A small network was shown many inputs. Here are its activations along a few directions, one row for each input.
In each table, some parts of the input vary, and every possible input appears once, in random order.
Descriptions start from the smaller parts, as in this example, which fits no table here: one of 6 places along a line, together with either a single point or one of 11 places along a line or (one of 2 separate values, together with one of 8 places around a ring).
Shared parts are said once, and a part with two or three values counts as separate values.

Table:
r1: [-1.90  3.25 -2.89 -2.11  1.76 -0.42 -0.96 -0.27 -1.47 -0.82  0.01  5.70
 -0.77 -1.26  1.97]
r2: [-2.71  1.96  2.99  2.45  0.87  0.66 -2.53 -1.18  0.81 -2.73  0.10  0.39
  0.22 -0.56 -1.31]
r3: [-3.78  1.99  0.85  1.12  1.06  1.05 -4.08 -0.36  0.86 -2.20  1.66  1.83
 -2.14  1.01  0.56]
r4: [ 3.32 -2.59 -3.31 -0.22  1.40 -2.28  1.52 -0.51  1.80 -1.31 -2.87  1.28
 -0.78  3.36  2.05]
r5: [-2.69 -1.99  0.06  3.27 -2.20  0.15 -1.98 -2.31  1.68 -1.06 -2.08 -1.75
  0.61  1.31  0.18]
r6: [-1.90 -1.91  1.44  3.20 -5.84  0.32 -3.65  4.10 -3.68  0.59 -0.77 -6.29
  0.32  0.27 -2.51]
r7: [ 2.45 -2.49 -2.99 -2.21 -1.04 -2.04 -1.68  0.50  1.38 -0.61 -2.28  3.16
 -2.16  2.08  4.08]
r8: [ 6.35 -3.86  3.38 -5.20 -2.85  2.64 -2.10 -2.02 -2.52  3.01  5.60 -4.74
  0.59 -0.47  4.33]
r9: [-1.92 -2.73 -1.06  5.17  0.93 -3.47  3.69 -2.53  0.84 -2.01 -2.41 -1.76
 -1.26  1.29  0.24]
r10: [ 1.84 -0.12 -0.19 -0.82  0.45 -0.18  4.97  1.27  3.08  2.06 -1.03  1.28
  2.03 -1.04 -3.83]
r11: [ 0.83  1.53  7.62 -1.00  0.17  3.79 -3.53 -2.82 -5.23  2.40  7.37 -3.50
 -0.79 -1.09  3.07]
r12: [ 0.41  1.28 -2.71 -3.41 -0.29  2.45  0.33  2.04  3.61  2.08 -0.27  2.72
  0.47  1.03  0.78]
r13: [ 1.34  1.47 -0.53 -2.22 -0.46  1.82  1.83  1.22  3.60  1.64 -1.68  1.18
  2.88 -0.28 -1.13]
r14: [ 2.10 -2.67 -2.83 -2.69 -1.82  0.35 -2.46  0.18  3.29 -0.24 -1.46  0.50
 -2.12  2.10  1.47]
r15: [-2.53  1.36  0.32  3.53  4.63 -1.61 -0.13 -0.75 -0.59 -3.32  0.20  2.69
 -0.40  1.87  1.43]
r16: [ 3.83 -3.91 -0.62  0.35 -1.36 -2.37  2.22 -0.67  2.96 -0.38 -1.90 -1.10
 -0.62  0.12 -3.37]
r17: [-1.31  2.63 -2.98 -0.30  4.53 -0.41  2.33 -1.00 -1.03 -1.66 -0.65  3.92
  0.83 -0.19  0.19]
r18: [-3.44 -1.88 -2.33  2.19 -1.08 -1.72 -2.70 -1.08 -0.18 -0.95 -1.41  2.31
 -1.82  2.82  4.75]
r19: [-2.47  3.32 -2.57 -2.70  1.22  2.08 -1.74 -0.67  0.47 -0.17  0.76  2.99
 -0.99 -1.19 -0.73]
r20: [ 0.60 -2.99  4.99 -1.15 -3.10  3.15 -2.77 -4.11 -4.49  3.36  5.86 -5.19
 -0.02  0.94  4.48]
r21: [-0.94  2.03 -1.10  0.29  4.09 -2.00  5.48 -1.57 -0.62 -1.87 -1.41  1.72
 -0.10 -2.52 -2.33]
r22: [ 1.95  0.64 -1.29 -0.38  2.29 -1.67  7.52  0.88  2.48  0.45 -2.25  1.34
  1.04 -0.01 -1.07]
r23: [-1.90  2.37  4.31  2.60 -2.61  1.01 -4.18  5.14 -4.65 -0.74  1.20 -4.19
 -0.28 -1.61 -3.92]
r24: [ 4.83  0.48  3.24 -5.10 -0.85  4.39  0.40 -0.10 -1.93  6.16  6.38 -2.82
  2.78 -2.36  3.90]
r25: [-1.97 -3.66  0.14  4.97 -1.29 -1.79  1.26 -2.18  1.33 -0.65 -1.14 -1.65
 -0.32  0.22 -2.50]
r26: [-1.59  3.33 -0.33 -1.54  1.16  1.58 -0.20 -1.46  0.43 -0.61 -0.83  1.46
  1.44 -2.68 -2.56]
r27: [-2.02  0.72  2.06  4.23  4.07 -3.06  3.04 -1.26 -0.14 -3.71 -0.45  0.58
 -1.38 -0.57 -1.08]
r28: [ 3.89 -2.88 -1.78  0.69  0.72 -4.02  4.68 -1.13  2.35 -1.71 -3.23 -1.10
 -1.68  1.21 -0.63]
r29: [ 1.53  1.03 -3.05 -1.04  2.74  0.05  4.40  1.48  2.03  0.70 -1.66  3.63
  1.94  2.15  1.47]
r30: [-3.88 -2.09 -1.99  1.76 -1.83  0.69 -3.48 -1.44  1.65 -0.51 -0.68 -0.24
 -1.83  2.83  2.13]
r31: [-1.08  1.45  0.05 -0.14  2.24 -0.35  2.97 -1.27 -0.09 -0.19 -0.28  1.59
  0.62 -3.63 -5.12]
r32: [-3.26  1.97  0.47  1.69  1.75 -1.51 -3.32  0.05 -1.04 -2.62  0.87  4.47
 -1.96  0.94  3.25]
r33: [ 2.18  2.84  3.84 -4.28  0.71  4.60 -1.44 -2.76 -5.29  4.68  6.33 -2.43
  0.46 -4.24  2.07]
r34: [-2.59 -2.22 -2.64  4.20  1.61 -1.97  0.48 -2.00  0.30 -1.61 -1.97  0.45
 -0.31  3.76  2.84]
r35: [ 1.71  1.91  0.61 -2.18 -3.91  1.02 -0.07  7.46 -1.12  3.76  0.09 -3.77
  3.32 -1.45 -3.77]
r36: [ 3.24 -2.44 -0.80 -1.31 -2.17 -0.33 -1.00 -0.70  3.35 -0.77 -2.83 -1.19
  0.29  0.84 -0.54]
r37: [ 3.69 -2.48  0.48 -1.46 -5.90 -0.62 -2.75  5.69 -1.59  0.58 -1.09 -5.97
  0.72 -0.22 -3.15]
r38: [-1.04  3.97  0.85 -1.36 -1.97  1.13 -2.12  4.80 -4.66  1.80  0.48 -3.45
  1.33 -4.04 -5.27]
r39: [-2.09  0.09  3.23  3.95  1.93 -1.26  0.63 -0.99  0.39 -2.31  0.80  0.55
 -0.66 -1.65 -3.86]
r40: [ 0.91  1.29 -2.95 -2.81  0.24  0.13  1.13  2.35  1.65  1.47 -1.03  5.40
  0.51  0.93  3.41]
Changing only one part turns r9 into r27. The same change can be made to r6. Which row results?
Answer: r23
Changing only one part turns r33 into r8. The same change can be made to r38. Which row results?
Answer: r37
What do these inputs look like to the network?
Answer: one of 5 places around a ring, together with either one of 2 separate values or one of 6 places around a ring
Which other rows does r1 become when the place on the ring of 6 takes its other values? List them by row number.
Answer: r17, r19, r21, r26, r31
Which other rows does r11 become when the choice among 2 separate values takes its other values? List them by row number.
Answer: r23
Which other rows does r20 become when the choice among 2 separate values takes its other values? List them by row number.
Answer: r6

Table:
r41: [-1.89  0.60  4.16 -0.56 -2.26  1.19 -2.44  0.97 -4.12  0.49  4.66 -3.85
 -0.26 -2.84 -1.99]
r42: [-0.88 -2.34  4.38  2.24 -4.40  2.30 -4.60  0.62 -3.47  2.15  3.01 -4.98
 -0.85 -0.10 -2.52]
r43: [-0.89  1.50 -4.38 -0.52  1.88 -0.84  0.18  3.03  3.23 -1.70 -2.35  4.92
 -0.98  2.75  1.03]
r44: [-3.34  1.01 -1.79  1.49  2.73 -0.64 -3.04 -1.21  2.52 -4.06 -1.22  4.05
 -2.41  1.95  0.63]
r45: [ 5.44 -1.70 -2.64 -6.24 -0.42  3.07  4.47 -1.28  5.73  4.47  0.29  1.37
  3.74 -0.61  0.42]
r46: [-5.37  1.69 -0.62  3.93  1.08 -1.75 -1.47 -0.97  1.42 -3.94 -3.85  3.18
 -0.18 -0.65 -2.93]
r47: [ 8.56 -2.97 -2.67 -5.88 -4.20 -0.69  1.03  4.46  0.81  2.43 -2.32 -2.87
  1.60 -0.86 -1.48]
r48: [ 1.21  2.76  4.64 -3.59 -0.51  5.29 -3.04 -0.09 -6.92  2.92  5.93 -2.84
  1.47 -2.14  3.22]
r49: [-2.67 -1.63 -2.90  1.87  1.73 -2.04 -0.68 -5.08  0.96 -2.59 -1.39  3.54
 -2.75  1.97  3.62]
r50: [-0.56 -1.49 -5.34 -0.51  1.23 -2.28  2.36 -0.81  1.70  0.01 -2.81  4.32
 -1.31  2.76  4.03]
r51: [-3.40 -0.02 -1.07  5.03  3.28 -2.48  2.56 -2.92  0.98 -4.06 -2.94 -0.43
 -1.09  0.00 -3.71]
r52: [ 5.95  2.83  1.39 -7.56 -0.27  3.03  3.30  0.82  0.78  4.92  1.91 -0.02
  1.11 -2.95 -1.35]
r53: [-0.40 -2.05  4.64  0.82 -6.23  2.91 -6.04  0.88 -2.13  2.04  2.89 -7.91
 -0.69  0.05  1.91]
r54: [-2.85  2.33 -3.25  2.05  0.18 -2.08  1.74  3.37  2.18 -1.67 -4.75  4.13
  1.32  0.11 -2.48]
r55: [ 1.45 -2.04 -1.17  2.36  2.84 -3.96  5.50  0.14  2.65 -1.70 -2.74  2.69
 -0.08  2.38  1.34]
r56: [ 0.05  2.98  3.88 -1.00  0.81  2.25 -2.28  0.39 -4.66  2.87  5.76 -1.62
  0.61 -4.38  0.49]
r57: [-1.02  0.41 -3.52  2.85  2.74 -2.92  5.63  1.46  1.71 -1.65 -3.99  0.49
  0.43  0.83 -3.28]
r58: [-0.62 -2.27  1.16  4.85  3.19 -3.55  2.53 -4.21  1.95 -4.27 -1.38  1.94
 -1.62  1.61  0.96]
r59: [ 1.24  0.39  5.11 -1.64 -3.39  3.18 -5.73  0.45 -5.33  3.33  5.29 -6.10
  1.94  0.10  2.10]
What do these inputs look like to the network?
Answer: either one of 3 separate values or one of 6 places around a ring or (one of 2 separate values, together with one of 5 places around a ring)
Which other rows does r46 become when the choice among 2 separate values takes its other values? List them by row number.
Answer: r54
A walk changes only the place on the ring of 6. It starts at r59 and steps to r48. List the rest of the walk in order.
Answer: r56, r41, r42, r53
